Each row below holds a small network's activations on one input, seen along a few directions.
In each table, some parts of the input vary, and every possible input appears once, in random order.
A made-up example of a description, with smaller parts first: one of 3 separate values, together with either a single point or one of 9 places around a ring or (one of 4 places along a line, together with one of 5 places around a ring).
Shared parts are said once, and a part with two or three values counts as separate values.
In the rows, zero is written as 128.

Other details of the inputs vary at random and push rows far along two fixed directions, the same in every table; ignore that.

Table:
R1: [134 148 110 167 135 121 143 110 126 145 126 156  69]
R2: [ 60 109  95 142 127 137 103 169 138 172 127 133 115]
R3: [107 121  98 107 114 118 147 167 184 163 123  85 119]
R4: [182 159 149 124 138 108 145  93 122 108 114 117 115]
R5: [157 150 153 163 122 108 140 114 103 103 126 149 121]
R6: [131  81 146 101  89 153  90 138 114  92 151 137 201]
R7: [159 118 134 123 136 147  92  79 102 107 125 164  98]
R8: [ 68 128 101 131 142 128 156 163 142 172 134 104 129]
R9: [169 154 140 114 140 133 125  91 114  94 109 108 100]
R10: [ 66 120 125 158 114 110 141 181 124 171 108 113 117]
R11: [150 173 167 127 157 118 123 105  92 112 140 139 109]
R12: [ 63 107 105 155 121 129 136 162 137 175 126 129 121]
R13: [128  74 131 146 124 115 133 100 132 106 106 158 241]
R14: [167 144 113 105 150 148 119  74 134 103 122 131 100]
R15: [148 130 105 143 140 141 107  91 140 140 105 138  44]
R16: [ 83 112 107 136 109 137 100 173 126 164  93  95 110]
R17: [114 102 138 102 136 140 109 139 107  98 168 135 226]
R18: [166 158 104 122 154 121 148  90 153 153 114 122  60]
R19: [143 175 104 142 158 128 164 111 132 147 132 134  72]
R20: [137 101 149 137  92 126 132 148 124  88 161 143 215]
R21: [135  99 146  76 110 150 105 140 120  84 157 117 211]
R22: [175 125 130 139 124 122 124  72 130 113 127 157 110]
R23: [174 135 150 148 119 105 130  96 117 110 111 137 107]
R24: [163 130 142 141 122 129 109  93 107  97 107 128  92]
R25: [141  96 133  83 107 149 115 137 138  75 149 102 211]
R26: [ 87 148 107 138 122 109 162 181 141 162 107  88 131]
R27: [129  94 124  85 123 155  97 119 113  84 142 122 221]
R28: [183 132 146 132 115 121 129  93 140 110 139 151  98]
R29: [160 170 162 111 154 135 121 102 118 117 165 158 103]
R30: [ 67 114 113 129 114 132 110 182 145 174 139 132 109]
R31: [ 92 101  97 122 101 144 109 166 170 155 116 102 104]
R32: [ 75 134 119 122 130 124 160 182 152 171 143 105 120]
R33: [139 148 149 152 140 126 145 126 120 153 141 162  54]
R34: [163 154 151 108 146 134 116 101  94 104 116 121 101]
R35: [143 123 149 116 110 127 147 151 128  87 164 125 228]
R36: [160 167 172 135 154 114 158 104  87 111 135 138 117]
R37: [ 86 108  82 133 157 103 166 136 173 176  81 111 149]
R38: [ 63 123 118 148 119 121 109 183 123 169 114 115 116]
Each input here is: one of 2 separate values, together with either a single point or (one of 3 separate values, together with one of 6 places around a ring).
- The inputs of R23 and R4 match in every part but the choice among 2 separate values. If R2 is changed in the same way as R23 into R4, which row does it become? => R17
- Change only the choice among 3 separate values in R18. List by row number the other rows that result. => R3, R4
- Start at R38 and move only the place on the ring of 6, one step at a time. The first step leads to R16. Which rows follow, in order? => R24, R23, R5, R10

Table:
R39: [179 123 155 144 130 117 136  81 109  83 126 157 155]
R40: [ 34  93 109 151 110 116 142 211 131 183 112 103 179]
R41: [171 143 157 105 137 146 115 100 108  84 139 131 136]
R42: [ 51  99 101 112 101 142 118 205 151 163 131  92 156]
R43: [ 77  99  86 125 122 123 148 171 166 157 110  83 165]
R44: [141 142 168 156 128 131 114 108  77  97 162 176 142]
R45: [109 129  80 121 138 136 130 133 162 170 102 107  82]
R46: [193 106 149 130 119 129 105  71  99  63 133 162 176]
R47: [ 67 115  90 114 122 116 149 192 160 159 107  75 169]
R48: [162 166 117 138 161 134 131  78 138 157 125 167  17]
R49: [148 103 163 125 103 114 129 121 104  70 137 131 249]
R50: [158 174 127 151 166 118 157  85 139 158 121 165  15]
R51: [167 179 139 148 147 117 145 100 121 146 119 137  24]
R52: [139  97 158 113  93 141 100 135 107  76 138 122 217]
R53: [128 152 119 114 135 123 145 140 132 137 127 107  99]
R54: [133 132 111 117 141 142 111 117 140 138 119 114  81]
R55: [ 91 124 104 122 129 139 113 145 150 169 124 125  71]
R56: [103 119 101 135 118 133 103 143 148 163  98 110  69]
R57: [172 150 167 120 137 126 135  98 102  94 168 157 137]
R58: [137 114 158 121 123 119 134 127 115  92 159 139 222]
- Describe the family of inputs behind these rows. => either one of 2 separate values or (one of 3 separate values, together with one of 6 places around a ring)
- Change only the place on the ring of 6 in R52. List by row number the other rows that result. => R39, R46, R49, R51, R56
- Change only the choice among 3 separate values in R48. List by row number the other rows that result. => R45, R46
